A small network was shown many inputs. Here are its activations along a few directions, one row for each input.
Each table varies a few parts of the input and shows all the possible inputs, shuffled.
Descriptions start from the smaller parts, as in this example, which fits no table here: line(4) and (point or line(9) or (values(2) and ring(5))).
Shared parts are said once, and a part with two or three values counts as separate values.
(in the rows, 128 means zero)

Other details of the inputs vary at random and push rows far along three fixed directions, the same in every table; ignore that.

A family of inputs:
R1: [126 163 155 118 149 148 131 102 133 100 127 179 130]
R2: [133 183 133 176 150 126 107  75 121 110 179 121  61]
R3: [112 160 148 125 145 154 147 106 122  97 121 177 110]
R4: [122 103 141 163 102 107 105 147 109 138 129 107 141]
R5: [142 184 132 178 139 135 108  85 118  99 168 115  55]
R6: [169 121  71 142 123 111 107 131 146 148 152  82  90]
R7: [ 86 141 175 199 106 112  99 124  90  84 131 148 130]
R8: [ 91 118 171 118 137 144 141 135 110  77 104 177 185]
R9: [ 97  90 146 174  77  89 101 178  92 134 103 108 157]
R10: [132 125 126  39 161 186 199 112 154 121 107 181 144]
R11: [162 118  88 100 158 122 128 112 149 171 153  82 111]
R12: [102 172 162 210 116 103  87 122  94 101 142 145 107]
R13: [ 95 113 153  96 119 157 168 140 115  99  82 179 160]
R14: [168  91  83  81 122 132 155 148 162 178 124  73 116]
R15: [158 123  83 127 124 108 123 132 139 178 146  68  82]
R16: [135 121 128  42 154 193 200 111 153 111 104 173 141]
R17: [143 167 132 148 137 140 123 115 141 115 151 125  93]
R18: [142 166 131 146 145 134 123 105 134 125 155 131  97]
R19: [163 134  75 131 143 119 113 109 140 151 161 107  91]
R20: [110 157 174 186 112 109  80 130 100  93 144 142 138]
R21: [ 95  75 132 135  96  94 122 160 101 162 108 115 171]
R22: [161 136  83 134 112 110 123 152 155 167 135  63  78]
R23: [ 91 146 154 145 122 141 127 144 110  63 106 206 168]
R24: [121  83 126 132 119 104 110 144 107 148 130  94 168]
R25: [124  82 125 157 108  86  91 157 112 155 127  80 161]
R26: [132 166 141 102 160 169 161  99 149 106 125 181 115]
R27: [128 142 115 100 141 143 160 118 153 134 116 143 112]
R28: [121 117 128 160  98 104 113 156 112 130 123  99 120]
R29: [148 174 121 153 165 123 105  93 139 123 168 116  93]
R30: [107 126 142  79 141 173 182 110 137  96  97 179 138]
R31: [100  69 119  86  89 109 159 200 120 164  70 129 193]
R32: [141 141 123 102 137 155 154 128 158 129 118 140 118]
R33: [127  73 121 104  91 101 119 184 131 172  95 100 181]
R34: [101 143 161 139 148 130 122 120 115 101 121 173 163]
R35: [159 110 110 105 128 128 121 116 138 157 136  96 118]
R36: [121 164 132 123 145 143 149 107 139 108 132 153 104]
R37: [146 156 135 132 149 132 110  90 125 124 162 129 102]
R38: [143 126 130  33 151 185 190 119 164 103  96 172 143]
R39: [133 185 130 126 152 162 151  95 159  93 133 154  76]
R40: [176 136 102 118 140 130 113  97 144 152 164  80  84]
R41: [ 86 114 155 193  82  83  91 168  92 123 123 111 156]
R42: [144 141 102 133 116 123 130 146 151 147 121  98  91]
R43: [102 144 173 204 134 109  72 100  82  91 157 136 139]
R44: [153 133  91 110 144 148 138 105 141 117 140 137 106]
R45: [155 117  87 108 129 129 143 116 148 160 143  76  88]
R46: [124  60 122  97 102  99 119 164 115 184 107 105 185]
R47: [175 119  97 104 131 128 123 120 160 160 138  82  95]
R48: [121  95 139 180  97  93  86 140  92 154 143  90 143]
R49: [ 92 112 153  96 119 153 172 144 124  91  89 172 162]
R50: [163 103  78  58 147 141 162 147 184 172 107  94 132]
R51: [120  87 130 136 109 104 115 148 107 168 127 110 158]
R52: [ 97 151 149 199 118 102  82 131  88  88 142 173 149]
R53: [149 176 123 155 157 129 106 102 146 112 163 110  89]
R54: [113  63 129  76  99 108 142 185 122 168  84 129 211]
R55: [ 82 124 177 125 148 140 131 117  98  89 112 196 188]
Description of these inputs: ring(5) and (point or (values(2) and line(5))).
Q: The inputs of R44 and R52 match in every part but the ring(5) part. If R48 is changed in the same way as R44 into R52, which row does it become?
A: R26
Q: The inputs of R18 and R10 match in every part but the ring(5) part. If R1 is changed in the same way as R18 into R10, which row does it become?
A: R46
Q: Which other rows does R14 become when the values(2) part takes its other values? List them by row number.
A: R4

A family of inputs:
R56: [134 130 109 121 120 123 138 149 144 142 120 120 121]
R57: [127  87 110 133  92  97 117 186 131 153 104  90 159]
R58: [ 66 113 179 159  88 121 120 163  81  82  89 196 189]
R59: [147 165 116  73 187 186 172  74 159  97 136 179 103]
R60: [147  86 108 101 125 126 129 136 133 149 127  95 147]
R61: [137 180 115  96 164 183 177  94 161  86 124 178  82]
R62: [145 183 127  84 158 179 174 101 168 100 118 168  83]
R63: [ 85 110 189 132 123 131 119 142  96  85 104 177 208]
R64: [109 199 170 244 123 116  64  98  92  51 170 148  83]
R65: [146 165 141  76 174 184 165  76 151  99 134 172 105]
R66: [150 136 105 185 135  79  68 113 121 164 177  66  99]
R67: [143 152 127  98 141 167 163 116 160 102 118 135  97]
R68: [103  95 120 137  98  95 125 179 119 150 100 114 163]
R69: [ 69 125 180 153 105 124 133 160  96  93  92 177 180]
R70: [133 115 128 107 135 128 126 128 132 140 123 143 154]
R71: [131 129 118 124 114 122 132 152 136 137 114 128 126]
R72: [131 102 121 108 127 124 124 135 119 140 125 134 157]
R73: [121 117 134 136 135 108 111 126 120 145 135 113 147]
R74: [122 118 135 148  98 111 118 151 115 142 121 105 123]
R75: [149 145  96 186 110  94  90 131 127 151 164  74  75]
R76: [116 190 171 212 121 123  88  94 103  84 160 141  74]
R77: [ 83 107 186 123 118 127 124 145  90 104 100 184 208]
R78: [116 181 163 212 151 117  76  67  91  81 184 138  89]
R79: [133 169 117  92 159 177 181  94 159  91 120 163  79]
R80: [135 117 127 102 139 129 134 127 135 148 130 125 147]
R81: [173 130  94 144 136 111  96 100 131 165 173  69  80]
R82: [140  97 117 111 129 117 117 146 134 144 124 109 163]
R83: [150 124  96 171 133  87  79 112 121 164 172  67  99]
R84: [139 133 139  99 147 153 142  99 137 125 132 145 123]
R85: [141 101 105  84 113 133 156 167 161 151  95 101 140]
R86: [134 100 105 109 101 122 144 157 132 152 108 106 126]
R87: [146 164 138  63 177 186 171  82 164 103 124 184 116]
R88: [150 160 123  71 177 186 175  74 154  99 139 171 102]
R89: [ 78 102 182 141 118 130 114 144  83  73 104 190 213]
R90: [135 101 105 107 103 126 147 151 137 152 106 111 123]
R91: [ 62 113 183 151  91 129 138 160  80  78  90 192 186]
R92: [142  97  97  85 113 141 162 156 152 140 101 105 128]
R93: [141 155 115  93 149 167 175 110 162 121 120 137  85]
R94: [142 128 126  98 147 153 143  99 135 122 132 147 122]
R95: [ 58 113 171 159  98 116 127 165  84  84  90 184 188]
R96: [143  93 111  73 134 136 153 133 143 165 122 109 146]
R97: [110 194 183 227 151 114  65  76  89  81 183 148 102]
R98: [116 186 175 225 140 115  58  74  82  74 183 161 102]
R99: [130 109 112 121 104 110 134 163 138 163 113  97 132]
R100: [176 135  90 139 141 104  93 113 143 174 169  72  91]
R101: [160 126  97 161 137 104  94 103 126 164 175  66  87]
R102: [119 106 136 138 128 108 113 125 113 146 137 104 142]
R103: [113  96 126 132  90 102 122 177 120 150  98 124 162]
R104: [146 106  99  95 137 130 137 126 138 154 134 118 138]
R105: [134 171 124  86 161 178 184  96 166  99 118 157  80]
R106: [129 117 112 128 106 119 128 152 126 139 116 121 126]
R107: [114 100 116 123 105 104 135 168 132 159 102 100 146]
R108: [133  82 127 109 118 118 123 147 126 151 121  95 164]
R109: [134 108  95  95 121 128 157 161 154 158 101 115 134]
R110: [123 101 122 122  96 109 129 167 131 160 102 108 145]
R111: [158 136  85 166 117 104 109 124 137 163 158  58  63]
R112: [123 123 128 125 111 127 142 145 131 138 118 117 121]
R113: [129 103 127 102 137 132 141 126 130 149 125 118 146]
R114: [124 115 127 122 139 121 124 131 124 139 129 134 155]
R115: [160 137 104 167 135  92  80 114 127 165 176  75 101]
Q: The inputs of R108 and R67 match in every part but one. If R94 is changed in the same way as R108 into R67, which row does it become?
A: R90
Q: The inputs of R97 and R69 match in every part but one. If R70 is changed in the same way as R97 into R69, which row does it become?
A: R103
Q: Describe the family of inputs behind these rows.
A: values(2) and ring(5) and (point or line(5))
Q: Which other rows does R115 become when the line(5) part takes its other values? List them by row number.
A: R66, R70, R100, R114
Q: List by row number the other rows that have the values(2) part and the ring(5) part in common with R79.
A: R86, R90, R91, R92, R111
Q: Which other rows does R89 become when the values(2) part takes its other values? List them by row number.
A: R64
Q: Which other rows does R81 become when the ring(5) part takes its other values? List them by row number.
A: R65, R72, R77, R100
Q: Which other rows does R62 become when the ring(5) part takes its other values? List them by row number.
A: R71, R74, R86, R106
